Each row below holds a small network's activations on one input, seen along a few directions.
Each table varies a few parts of the input and shows all the possible inputs, shuffled.
Descriptions start from the smaller parts, as in this example, which fits no table here: values(3) and (point or line(9) or (ring(5) and line(6))).
Shared parts are said once, and a part with two or three values counts as separate values.

Other details of the inputs vary at random and push rows far along two fixed directions, the same in every table; ignore that.

Table:
R1: [-52  -1 -28  23  31 -39 -18 -18 -27  -9   2  44]
R2: [ 29   4  12  -7  -3  25  -6   2  17  13  -4 -18]
R3: [  9 -20  21   5 -33   9  42  21   5  -1 -15  -4]
R4: [ 16  -1  -5 -52 -13  29   5  -9   9  -1  13 -27]
R5: [-46  -7 -18  35  16 -50  -1 -10 -25  -8  -4  43]
R6: [-13  17  -5   4  27 -18 -26 -13  -9 -13   5  12]
R7: [-25 -34 -56 -73 -25  19   4 -28  -6  18  27  -1]
R8: [-15  19 -15  22  20 -52 -21   9 -15 -12  11  18]
R9: [-56   3 -28  24  28 -34 -17 -20 -28  -2   2  45]
R10: [-20 -35 -34 -66 -28  -2   7 -11  -9 -13  27 -10]
R11: [ 30   5  31  -5   2  36  -3  -1  15  -4 -10 -30]
R12: [ 66   3  62  22 -11  54   2  23  37   9 -29 -43]
R13: [  3  23  42  71  47 -28 -43   2  -5 -20 -20   9]
R14: [ 41   2   3 -19 -29  23  19  26  23  17   2 -27]
R15: [-15 -29 -38 -58 -26  25  13 -18  -2  16  19  -4]
R16: [ 38   7   5 -19 -30  25  26  26  20  12   5 -27]
R17: [-29 -10 -11  40  11 -23   7  -8 -16  20 -12  38]
R18: [-31 -39 -50 -75 -35  -4  24 -21 -16  -6  28   4]
R19: [ -6   0 -44 -68 -20  -6   4  -3  -5  -9  33 -10]
R20: [ -6  25  25  48  41 -19 -39  -9  -4 -19 -13   9]
R21: [ -8  27  24  49  42  -9 -36 -12  -8 -10 -15  14]
R22: [-25 -34 -45 -55 -31  10  27 -22 -10  16  22   7]
R23: [-34  19 -23  21  52 -13 -55 -44 -21  11   6  30]
R24: [-47  -6 -20  37  22 -37   5 -15 -27   7  -8  45]
R25: [  0  38  20  73  29 -47 -11  29  -3 -11 -16  21]
R26: [ 56  13  61  11 -19  36  20  34  30  -8 -22 -38]
R27: [ 56   3  59   8 -18  17  10  36  27 -18 -14 -43]
R28: [-20 -28 -36 -62 -23  19  19 -17  -6   3  19  -7]
R29: [-11  -1  22  92  21 -27   7  14  -6  20 -36  39]
R30: [-30 -30 -48 -77 -28   2   9 -21  -9 -11  31  -5]
R31: [ -9  -8 -49 -84 -10  24 -16 -38  -3  13  36 -12]
R32: [ 51   4  48   6 -10  53   4  11  28   5 -16 -39]
R33: [-50 -22 -36  -1   6 -52  -5 -18 -32  -9  14  35]
R34: [ 16 -14  18   8 -20  28  28  16  14  12 -12  -9]
R35: [  3  29  21  57  37  -8 -22  -1   0   9 -15  17]
R36: [-24  28 -30  33  33 -35 -24  -7 -16  18   6  35]
R37: [ 24   9  22 -11  -7   8  -1  10  15 -17   0 -24]
R38: [ 30   4  32  -9  -1  27  -8   3  15 -17  -7 -29]
R39: [ 57  25  61  47 -19  12  32  61  28  -4 -30 -26]
R40: [ 47  12  30   2 -25  21  34  41  23   2 -12 -32]
Description of these inputs: line(5) and line(8).
Changing only the line(5) part turns R35 into R32. The same change can be made to R2. Which row results?
Answer: R12
Changing only the line(5) part turns R39 into R3. The same change can be made to R14. Which row results?
Answer: R29
Which other rows does R8 become when the line(5) part takes its other values? List them by row number.
Answer: R10, R13, R27, R33
Which other rows does R15 become when the line(8) part takes its other values? List them by row number.
Answer: R1, R7, R9, R10, R28, R30, R34
